Each row below holds a small network's activations on one record, seen along a few directions.
Each row is followed by the record's values for the fields MOZA, NEVAP, DUT, GAVI, SEK, PIDI, FEKI, ZOKOF.
A field that a record lacks is written none.
The largest differences between rows may come from other fields.
In the rows, 500 means zero.
Strong random noise was added to every row along 3 fixed directions; ignore it. To show where, here is one row again and again, with new noise each time:
596 538 564 392 487 601 500 531 552 589 510 447 505 444 556 501 525 311
544 480 476 606 394 579 507 564 247 588 694 412 742 177 607 512 496 296
621 574 612 280 537 618 488 527 714 597 425 446 390 577 524 499 537 302
478 418 433 495 369 559 629 331 312 391 486 454 577 370 537 483 572 509
564 520 540 408 464 602 518 502 510 550 513 415 527 428 540 502 532 332

506 482 558 485 464 483 518 552 501 469 449 425 507 568 448 510 498 480 | (MOZA none; NEVAP vipad; DUT banu; GAVI pes; SEK none; PIDI none; FEKI none; ZOKOF none)
468 477 551 369 447 541 543 314 444 382 340 370 426 584 446 502 566 525 | (MOZA gemu; NEVAP bobo; DUT banu; GAVI dis; SEK zilib; PIDI sele; FEKI niz; ZOKOF tamu)
574 461 592 457 595 510 463 565 610 560 500 662 372 604 599 527 446 523 | (MOZA gedok; NEVAP none; DUT ril; GAVI dis; SEK lora; PIDI zaz; FEKI ran; ZOKOF zefan)
482 440 508 676 471 416 480 566 389 578 633 680 533 463 594 492 426 539 | (MOZA vaf; NEVAP vipad; DUT ril; GAVI pes; SEK none; PIDI none; FEKI none; ZOKOF none)
391 507 513 456 544 575 464 541 583 516 545 282 505 577 419 549 432 519 | (MOZA gedok; NEVAP bobo; DUT banu; GAVI dis; SEK doba; PIDI sele; FEKI fek; ZOKOF tovaz)
661 579 428 483 427 521 551 408 481 529 491 503 592 427 602 424 566 393 | (MOZA vaf; NEVAP vipad; DUT ril; GAVI dis; SEK zilib; PIDI zaz; FEKI fek; ZOKOF vezel)
445 480 477 451 581 436 468 468 606 483 433 513 395 601 414 451 528 638 | (MOZA gedok; NEVAP bobo; DUT banu; GAVI pes; SEK none; PIDI none; FEKI none; ZOKOF none)
446 486 531 418 481 452 568 430 557 464 434 552 390 616 487 496 518 594 | (MOZA vaf; NEVAP bobo; DUT ril; GAVI pes; SEK none; PIDI none; FEKI none; ZOKOF none)
547 584 556 412 492 573 486 495 612 572 507 432 454 525 528 547 520 400 | (MOZA gemu; NEVAP bobo; DUT ril; GAVI dis; SEK zilib; PIDI zaz; FEKI fek; ZOKOF vezel)
582 554 486 389 477 531 586 339 516 473 431 543 432 568 496 513 548 492 | (MOZA gemu; NEVAP bobo; DUT ril; GAVI dis; SEK zilib; PIDI zaz; FEKI fek; ZOKOF vezel)
507 515 456 474 570 464 496 500 654 479 448 643 365 538 503 499 499 593 | (MOZA vaf; NEVAP bobo; DUT ril; GAVI mip; SEK none; PIDI none; FEKI none; ZOKOF none)
519 521 551 362 448 599 516 461 495 409 453 274 484 617 522 525 492 355 | (MOZA gedok; NEVAP vipad; DUT ril; GAVI dis; SEK lora; PIDI zaz; FEKI ran; ZOKOF zefan)
399 496 443 534 490 531 578 406 442 450 506 412 550 500 430 436 506 603 | (MOZA gedok; NEVAP bobo; DUT banu; GAVI dis; SEK popal; PIDI sele; FEKI fek; ZOKOF kov)
288 411 433 541 394 498 612 411 343 313 482 303 611 467 342 532 544 620 | (MOZA none; NEVAP bobo; DUT banu; GAVI pes; SEK none; PIDI none; FEKI none; ZOKOF none)
613 583 356 460 459 523 615 308 641 381 351 658 441 473 533 480 683 710 | (MOZA none; NEVAP bobo; DUT ril; GAVI dis; SEK doba; PIDI sele; FEKI ran; ZOKOF pufu)
627 523 549 401 526 483 593 387 512 449 374 532 446 634 567 443 515 503 | (MOZA gedok; NEVAP vipad; DUT banu; GAVI dis; SEK lora; PIDI zaz; FEKI ran; ZOKOF zefan)
414 298 588 632 482 352 506 560 301 568 561 766 507 421 592 497 373 657 | (MOZA vaf; NEVAP bobo; DUT banu; GAVI pes; SEK none; PIDI none; FEKI none; ZOKOF none)
362 460 461 491 534 513 499 375 522 394 469 314 496 541 414 547 523 611 | (MOZA gedok; NEVAP bobo; DUT banu; GAVI dis; SEK zilib; PIDI sele; FEKI niz; ZOKOF tamu)
561 566 545 509 576 535 392 567 544 630 535 433 496 492 466 544 456 371 | (MOZA gemu; NEVAP none; DUT banu; GAVI dis; SEK zilib; PIDI sele; FEKI niz; ZOKOF tamu)
461 513 561 459 491 467 529 508 387 473 488 487 497 522 463 535 432 384 | (MOZA gemu; NEVAP bobo; DUT ril; GAVI mip; SEK none; PIDI none; FEKI none; ZOKOF none)
554 525 552 440 466 518 542 448 396 455 463 352 565 552 534 518 437 380 | (MOZA gedok; NEVAP vipad; DUT banu; GAVI dis; SEK lora; PIDI zaz; FEKI ran; ZOKOF zefan)
461 534 490 460 408 580 540 466 466 480 524 363 565 409 526 497 533 440 | (MOZA vaf; NEVAP bobo; DUT ril; GAVI dis; SEK popal; PIDI sele; FEKI fek; ZOKOF kov)
624 590 667 299 535 623 430 601 651 636 495 382 425 551 487 534 483 203 | (MOZA gemu; NEVAP bobo; DUT ril; GAVI dis; SEK zilib; PIDI zaz; FEKI fek; ZOKOF vezel)
339 454 313 571 437 486 468 486 487 389 564 395 637 410 357 532 553 622 | (MOZA none; NEVAP bobo; DUT ril; GAVI pes; SEK none; PIDI none; FEKI none; ZOKOF none)
634 561 520 400 481 510 514 410 581 504 477 458 524 565 570 506 506 379 | (MOZA gedok; NEVAP vipad; DUT ril; GAVI dis; SEK zilib; PIDI zaz; FEKI fek; ZOKOF vezel)
460 557 463 579 405 535 466 616 418 428 603 268 710 382 455 527 500 321 | (MOZA none; NEVAP vipad; DUT ril; GAVI mip; SEK none; PIDI none; FEKI none; ZOKOF none)
611 592 483 386 482 580 557 424 628 436 358 434 468 603 494 498 588 460 | (MOZA none; NEVAP vipad; DUT ril; GAVI dis; SEK lora; PIDI zaz; FEKI ran; ZOKOF zefan)
416 417 429 436 410 575 589 258 424 312 434 458 496 536 422 479 548 607 | (MOZA gemu; NEVAP bobo; DUT ril; GAVI dis; SEK zilib; PIDI zaz; FEKI fek; ZOKOF vezel)
462 466 426 618 454 443 560 523 294 464 646 517 604 348 522 472 513 555 | (MOZA vaf; NEVAP bobo; DUT ril; GAVI pes; SEK none; PIDI none; FEKI none; ZOKOF none)
588 546 460 529 415 491 534 393 340 524 516 580 591 405 567 499 511 444 | (MOZA gemu; NEVAP none; DUT ril; GAVI dis; SEK popal; PIDI zaz; FEKI niz; ZOKOF pufu)
447 394 474 633 433 424 577 502 281 471 543 609 613 417 509 515 502 626 | (MOZA none; NEVAP none; DUT banu; GAVI pes; SEK none; PIDI none; FEKI none; ZOKOF none)
616 476 509 607 513 459 513 508 324 579 518 711 524 423 595 496 400 518 | (MOZA gemu; NEVAP none; DUT banu; GAVI dis; SEK lora; PIDI zaz; FEKI ran; ZOKOF zefan)
497 599 428 572 503 549 394 614 600 492 552 382 584 448 469 517 544 375 | (MOZA none; NEVAP vipad; DUT ril; GAVI mip; SEK none; PIDI none; FEKI none; ZOKOF none)
451 429 456 367 449 540 610 218 607 309 308 568 299 662 411 482 577 693 | (MOZA gemu; NEVAP bobo; DUT ril; GAVI dis; SEK zilib; PIDI zaz; FEKI fek; ZOKOF vezel)
451 549 452 455 523 520 463 539 508 499 520 355 467 506 453 530 547 395 | (MOZA vaf; NEVAP bobo; DUT ril; GAVI mip; SEK none; PIDI none; FEKI none; ZOKOF none)
465 502 594 445 634 462 463 520 576 503 409 594 371 635 502 485 465 511 | (MOZA vaf; NEVAP bobo; DUT banu; GAVI mip; SEK none; PIDI none; FEKI none; ZOKOF none)
533 451 456 588 507 475 491 534 501 627 594 630 528 397 599 539 447 519 | (MOZA vaf; NEVAP none; DUT ril; GAVI dis; SEK zilib; PIDI zaz; FEKI fek; ZOKOF vezel)
544 476 516 430 352 550 541 377 371 412 476 349 601 470 532 498 501 347 | (MOZA gemu; NEVAP vipad; DUT ril; GAVI dis; SEK zilib; PIDI zaz; FEKI fek; ZOKOF vezel)
481 493 570 535 431 437 564 400 303 442 398 601 493 592 605 477 466 488 | (MOZA gemu; NEVAP vipad; DUT banu; GAVI mip; SEK none; PIDI none; FEKI none; ZOKOF none)
434 427 432 526 499 385 475 418 513 402 505 602 469 511 451 485 506 694 | (MOZA vaf; NEVAP bobo; DUT ril; GAVI pes; SEK none; PIDI none; FEKI none; ZOKOF none)
516 470 369 593 496 485 534 434 456 453 545 495 563 375 505 469 523 610 | (MOZA vaf; NEVAP none; DUT ril; GAVI dis; SEK zilib; PIDI sele; FEKI niz; ZOKOF vezel)
330 535 510 522 473 585 467 547 503 510 589 162 613 430 373 542 423 405 | (MOZA gedok; NEVAP bobo; DUT banu; GAVI dis; SEK popal; PIDI sele; FEKI fek; ZOKOF kov)
378 423 498 596 521 494 442 679 487 518 606 376 567 477 366 564 425 532 | (MOZA none; NEVAP none; DUT banu; GAVI pes; SEK none; PIDI none; FEKI none; ZOKOF none)
511 570 395 516 471 532 543 411 510 432 539 358 520 390 501 552 568 531 | (MOZA gedok; NEVAP bobo; DUT ril; GAVI dis; SEK zilib; PIDI sele; FEKI niz; ZOKOF vezel)
548 477 558 561 491 539 398 572 379 604 570 450 599 447 597 480 452 376 | (MOZA gedok; NEVAP vipad; DUT banu; GAVI dis; SEK zilib; PIDI sele; FEKI niz; ZOKOF tamu)
511 547 581 307 593 527 407 607 711 583 444 462 320 679 498 541 522 384 | (MOZA vaf; NEVAP bobo; DUT ril; GAVI mip; SEK none; PIDI none; FEKI none; ZOKOF none)

Which values does each new row have?
581 423 496 477 413 397 591 333 308 430 374 851 443 468 629 461 535 611 | (MOZA gemu; NEVAP bobo; DUT ril; GAVI mip; SEK none; PIDI none; FEKI none; ZOKOF none)
482 480 563 388 421 578 571 390 362 390 380 353 496 521 485 501 484 432 | (MOZA gemu; NEVAP bobo; DUT banu; GAVI dis; SEK lora; PIDI zaz; FEKI ran; ZOKOF zefan)
437 454 406 578 493 426 516 496 496 450 542 575 493 433 462 442 503 671 | (MOZA vaf; NEVAP bobo; DUT ril; GAVI pes; SEK none; PIDI none; FEKI none; ZOKOF none)
380 425 342 692 437 457 502 560 393 428 647 537 610 346 429 530 515 694 | (MOZA none; NEVAP bobo; DUT ril; GAVI pes; SEK none; PIDI none; FEKI none; ZOKOF none)
448 550 553 441 598 525 267 760 760 640 631 316 468 464 427 564 461 346 | (MOZA vaf; NEVAP bobo; DUT ril; GAVI pes; SEK none; PIDI none; FEKI none; ZOKOF none)
405 571 411 586 494 593 494 544 474 518 678 272 636 380 417 480 508 448 | (MOZA gedok; NEVAP bobo; DUT ril; GAVI dis; SEK popal; PIDI sele; FEKI fek; ZOKOF kov)
478 438 525 555 491 501 528 467 371 487 508 518 530 488 515 538 407 523 | (MOZA gemu; NEVAP none; DUT banu; GAVI dis; SEK lora; PIDI zaz; FEKI ran; ZOKOF zefan)
450 451 511 521 316 504 553 396 229 352 491 412 628 453 534 463 488 407 | (MOZA gemu; NEVAP vipad; DUT ril; GAVI mip; SEK none; PIDI none; FEKI none; ZOKOF none)
641 488 580 448 491 451 503 412 416 590 382 746 409 527 647 476 526 569 | (MOZA gemu; NEVAP bobo; DUT banu; GAVI dis; SEK zilib; PIDI sele; FEKI niz; ZOKOF tamu)
399 446 623 463 557 511 394 692 608 591 620 408 467 524 453 544 403 387 | (MOZA vaf; NEVAP bobo; DUT ril; GAVI pes; SEK none; PIDI none; FEKI none; ZOKOF none)
359 473 474 561 517 515 463 613 572 508 590 386 558 471 355 551 493 529 | (MOZA none; NEVAP bobo; DUT ril; GAVI pes; SEK none; PIDI none; FEKI none; ZOKOF none)
513 523 437 402 520 543 550 356 575 416 356 465 447 606 440 513 645 633 | (MOZA none; NEVAP bobo; DUT banu; GAVI dis; SEK zilib; PIDI sele; FEKI niz; ZOKOF tamu)
454 454 404 393 455 524 643 194 595 316 294 559 303 714 415 488 563 711 | (MOZA gemu; NEVAP none; DUT ril; GAVI dis; SEK zilib; PIDI zaz; FEKI fek; ZOKOF vezel)
502 485 609 549 461 626 421 628 304 529 627 207 701 372 482 509 368 177 | (MOZA gemu; NEVAP vipad; DUT banu; GAVI dis; SEK lora; PIDI zaz; FEKI ran; ZOKOF zefan)
457 522 427 529 588 486 433 576 584 570 565 533 446 503 464 485 540 520 | (MOZA vaf; NEVAP bobo; DUT ril; GAVI mip; SEK none; PIDI none; FEKI none; ZOKOF none)
563 413 611 313 576 404 596 393 548 464 239 755 238 785 536 484 481 581 | (MOZA vaf; NEVAP none; DUT banu; GAVI mip; SEK none; PIDI none; FEKI none; ZOKOF none)
453 518 676 412 597 532 424 630 672 507 483 510 330 643 433 520 435 414 | (MOZA gemu; NEVAP bobo; DUT ril; GAVI mip; SEK none; PIDI none; FEKI none; ZOKOF none)
542 506 389 585 470 522 460 455 497 484 488 474 604 435 492 492 574 559 | (MOZA none; NEVAP vipad; DUT banu; GAVI dis; SEK zilib; PIDI sele; FEKI niz; ZOKOF tamu)
559 391 450 579 493 348 498 468 464 520 499 732 482 486 569 450 484 592 | (MOZA vaf; NEVAP vipad; DUT ril; GAVI pes; SEK none; PIDI none; FEKI none; ZOKOF none)
408 433 450 659 503 414 547 513 329 515 522 656 555 385 555 442 467 598 | (MOZA vaf; NEVAP bobo; DUT banu; GAVI mip; SEK none; PIDI none; FEKI none; ZOKOF none)
539 613 573 342 458 515 472 497 641 477 426 316 446 647 412 494 478 297 | (MOZA gemu; NEVAP vipad; DUT ril; GAVI pes; SEK none; PIDI none; FEKI none; ZOKOF none)
335 559 572 548 559 517 350 722 495 580 656 254 662 416 449 550 360 303 | (MOZA gedok; NEVAP bobo; DUT banu; GAVI mip; SEK none; PIDI none; FEKI none; ZOKOF none)
458 407 432 713 442 450 525 533 297 494 553 588 668 350 543 515 481 526 | (MOZA none; NEVAP vipad; DUT banu; GAVI mip; SEK none; PIDI none; FEKI none; ZOKOF none)
